These are the activations of a small neural network, seen along a few directions. Each row is one input.
Each table varies a few parts of the input and shows all the possible inputs, shuffled.
A made-up example of a description, with smaller parts first: values(2) and (point or line(9) or (line(6) and ring(8))).
Shared parts are said once, and a part with two or three values counts as separate values.
(in the rows, 128 means zero)

Other details of the inputs vary at random and push rows far along two fixed directions, the same in every table; ignore that.

Table:
R1: [124 118 121 133  99 149 139 130 159  69 126 105 109 122 165 130]
R2: [131 137 146 133 147 120 121 114 125 172  91 150 143 157 109 154]
R3: [143 139 129 109 132 157 141 148 163  76 162 113 109 109 149 123]
R4: [136 112 102 117 114 159 139 147 149  79 138  98 109 105 153 128]
R5: [121 113 110 128 126 112 125 154  99 119 158 117 136 110 124  99]
R6: [122 131 124 134 101 137 139 121 154  83 141 111 117 119 152 118]
R7: [121 124 117 128 129 114 120 131  93 126 176 136 121 110 122  89]
R8: [138 134 130 112 156 134 121 139 123 178  98 140 146 132  97 162]
R9: [116 117 125 147 117 105 120 127 104 112 156 129 132 132 140  91]
R10: [129 143 151 130 143 119 122 108 130 174  98 148 143 151 108 153]
R11: [117 120 109 121 112 155 133 136 149  90 152 104  99  92 151 122]
R12: [116 117 130 147 118  89 124 135  88 113 162 133 136 133 132  81]
R13: [145 128 124 117 160 124 118 140 102 176 114 146 146 139  98 140]
R14: [113 115 125 151 120  93 117 131  88 116 167 134 136 133 135  77]
R15: [122 121 125 134 103 138 137 127 149  80 133 110 113 122 157 122]
R16: [144 133 125 111 143 147 135 127 147 152  99 121 130 129 113 161]
R17: [134 116 103 112 110 163 135 154 140  75 138 112 105 102 149 132]
R18: [137 133 132 124 159 101 122 125  95 191 127 142 151 139  89 123]
R19: [131 137 135 121 112 174 139 109 194 107  82 112 109 128 155 180]
R20: [123 118 122 135 104 141 138 130 149  77 128 110 111 126 157 125]
R21: [136 156 151 125 143 125 128 100 147 180  89 148 148 152 102 163]
R22: [124 132 148 143 150  76 113 122  76 181 134 160 161 158  94 105]
R23: [120 122 126 135 103 137 132 124 148  87 136 111 117 121 158 120]
R24: [128 121 127 139 168  43  98 153   4 202 183 177 182 147  66  56]
R25: [118 119 129 144 116 102 124 131 106 109 154 127 136 133 137  93]
R26: [147 148 138 100 148 154 134 121 154 174  75 137 133 135  97 190]
R27: [120 116 123 138 105 140 135 132 143  79 129 114 107 123 160 123]
R28: [141 151 140 108 154 149 127 112 146 183  93 146 127 131 100 175]
R29: [116 115 125 147 115 105 123 130 103 105 158 128 127 129 143  88]
R30: [134 152 148 130 141 113 125 105 132 177 105 148 153 150 103 145]
R31: [128 118 109 125 120 147 134 131 142  96 155 104 105 103 151 112]
R32: [128 139 146 129 131 128 129 112 141 147 102 137 130 140 124 150]
R33: [133 148 142 125 124 137 137 108 159 137 102 131 128 136 125 155]
R34: [139 152 141 103 154 172 132 112 181 184  66 132 121 125 108 207]
R35: [113 118 128 148 118  93 119 129  93 116 165 132 138 131 135  80]
R36: [124 118 121 133 100 151 140 131 159  67 124 106 104 122 164 132]
R37: [119 115 127 145 118 102 126 135  98 106 151 131 130 135 136  92]
R38: [132 132 134 122 115 177 141 115 193 101  75 113 102 132 154 185]
R39: [145 152 141 100 147 157 137 113 163 176  74 136 127 131  99 194]
R40: [118 116 113 128 124 113 127 147 104 120 161 115 130 106 126  98]
R41: [129 132 145 137 146 109 116 117 111 172 105 151 148 157 109 137]
R42: [125 119 113 130 130 122 124 129 108 122 169 122 117 111 132  93]
R43: [124 110 105 126 130 123 119 163  95 115 156 125 132 110 128 104]
Each input here is: point or (values(3) and line(6)) or (line(4) and (point or ring(5))).
- Start at R13 and move only the line(6) part, one step at a time. The first step leads to R4. Which rows follow, in order? => R16, R18, R31, R42
- Change only the line(6) part in R8. List by row number the other rows that result. => R5, R11, R34, R40, R43

Table:
R44: [136 147 141 122 158 109 121 125 116 168 156 151 141 136 106 113]
R45: [109 154 175 150 127 118 123  81 154 169  71 152 140 162 122 168]
R46: [123 119 125 141 147  61 107 144  44 178 148 156 182 146  87  81]
R47: [130 124 131 143 152  79 105 151  52 164 155 165 166 149  95  89]
R48: [128 137 122 128 123 131 139 125 146 116 155 107 126 111 131 114]
R49: [118 116 112 134 107 104 133 144  96  93 171 115 130 109 131  82]
R50: [114 105  94 130  83 155 140 143 139  42 172  92  82  82 175  96]
R51: [121 132 127 140 158  82 109 121  69 187 181 150 147 128  95  72]
R52: [143 153 143  97 149 179 133  95 187 177  62 130 113 125 115 212]
R53: [131 104 113 128 114 151 135 156 138  60 127 108 107 120 166 125]
R54: [150 138 142 105 138 184 143 124 201 154  19 115 125 147 121 235]
R55: [139 145 140 120 143 132 129 131 123 150 117 149 128 136 105 146]
R56: [145 148 136  95 125 195 147 118 212 104  89 114  95 117 147 194]
R57: [117 103  98 131 103 146 125 143 127  82 145 108 113 107 154 115]
R58: [119 114 104 126  83 145 147 144 151  40 175  81 101  87 175  93]
R59: [138 154 174 150 152  83 118  81 116 205  84 176 166 199  96 143]
R60: [115  86 100 137 116 123 121 151 103  85 150 110 114 116 155  96]
- What do these inputs look like to the network? => values(2) or (values(3) and line(5))
- Start at R54 and move only the line(5) part, one step at a time. The first step leads to R46. Which rows follow, in order? => R49, R58, R48
- List by row number the other inputs of the same sort as R45. => R59
